A small network was trained on made-up records. Each row is its average activation on records with the value named, seen along a few directions.
Values that are neighbours, or in one group, have similar rows; names and order tell nothing.
(in the rows, 500 means zero)
Strong random noise was added to every row along 3 fixed directions; ignore it. To show where, here is one row again and again, with new noise each time:
391 443 514 411 603 462 512 494 575 706 383 506 601 406
709 542 639 694 485 223 378 455 658 799 458 394 600 563
513 460 451 327 665 682 608 415 456 498 446 430 650 571
437 448 458 488 578 526 582 453 521 596 475 548 599 517
667 493 395 550 580 701 682 342 399 358 619 482 640 787


Field L:
l13: 601 576 556 315 639 548 280 603 508 504 522 431 456 452
l10: 824 558 571 556 525 377 240 389 547 524 407 246 617 571
l9: 580 535 539 133 760 714 377 561 527 432 348 458 540 484
l11: 742 568 596 646 443 407 546 414 431 515 469 482 598 636
l2: 377 388 564 392 363 330 429 565 544 474 363 478 393 277
l5: 716 670 564 630 529 517 452 437 451 539 620 334 635 599
l3: 851 588 466 601 543 642 600 281 427 399 623 359 668 831
l15: 752 636 478 408 474 722 565 471 463 255 511 473 424 840
l1: 785 451 473 515 470 562 441 463 452 352 601 160 477 567
l8: 606 571 681 448 525 478 409 529 516 560 444 98 487 417
l12: 467 568 572 606 422 472 687 456 385 411 492 441 451 500
l6: 289 514 546 95 522 659 536 649 437 420 387 443 371 468
l7: 651 556 523 552 378 456 477 526 516 380 414 587 493 573
l4: 72 367 162 388 601 831 643 513 356 235 623 753 471 301
l14: 288 384 491 530 350 414 441 603 508 486 698 670 250 389
Each value of L is a pair of two hidden parts, and every pair occurs once (5 first parts, 3 second parts).
Question: l10 and l3 share the first part; l10 and l7 share the second. Which value has the first part of l7 and the second part of l3?
Answer: l11
Question: l8 and l1 share the first part; l8 and l5 share the second. Which value has the first part of l5 and the second part of l1?
Answer: l4

Field F:
f11: 586 593 634 343 597 559 393 537 479 496 589 227 471 483
f3: 547 579 531 307 553 558 464 496 523 509 352 556 538 612
f2: 211 448 476 357 459 539 611 597 441 534 468 418 429 320
f8: 296 530 430 789 441 289 526 523 639 723 443 715 580 350
f9: 654 517 531 345 475 578 586 491 412 325 419 511 499 668
f7: 547 523 384 776 350 389 417 556 629 489 661 801 383 638
f6: 610 464 501 804 444 245 329 389 563 633 666 446 499 452
f4: 571 535 496 644 480 498 473 501 523 553 704 666 454 651
f1: 630 447 491 659 444 432 608 365 514 499 492 528 611 547
f12: 405 554 540 761 452 384 603 499 534 612 546 623 455 576
f13: 433 493 474 477 396 622 580 570 380 227 531 566 357 455
f5: 634 527 606 51 685 761 620 433 368 399 271 118 631 574
f10: 894 527 552 740 409 324 258 521 588 409 626 396 435 696
f15: 333 486 407 979 394 242 495 523 576 715 677 894 489 412
f14: 410 374 504 502 440 423 439 476 522 570 435 358 501 337
Each value of F is a pair of two hidden parts, and every pair occurs once (5 first parts, 3 second parts).
Question: f14 and f2 share the first part; f14 and f1 share the second. Which value has the first part of f1 and the second part of f2?
Answer: f5
Question: f7 and f15 share the first part; f7 and f3 share the second. Which value has the first part of f3 and the second part of f15?
Answer: f8
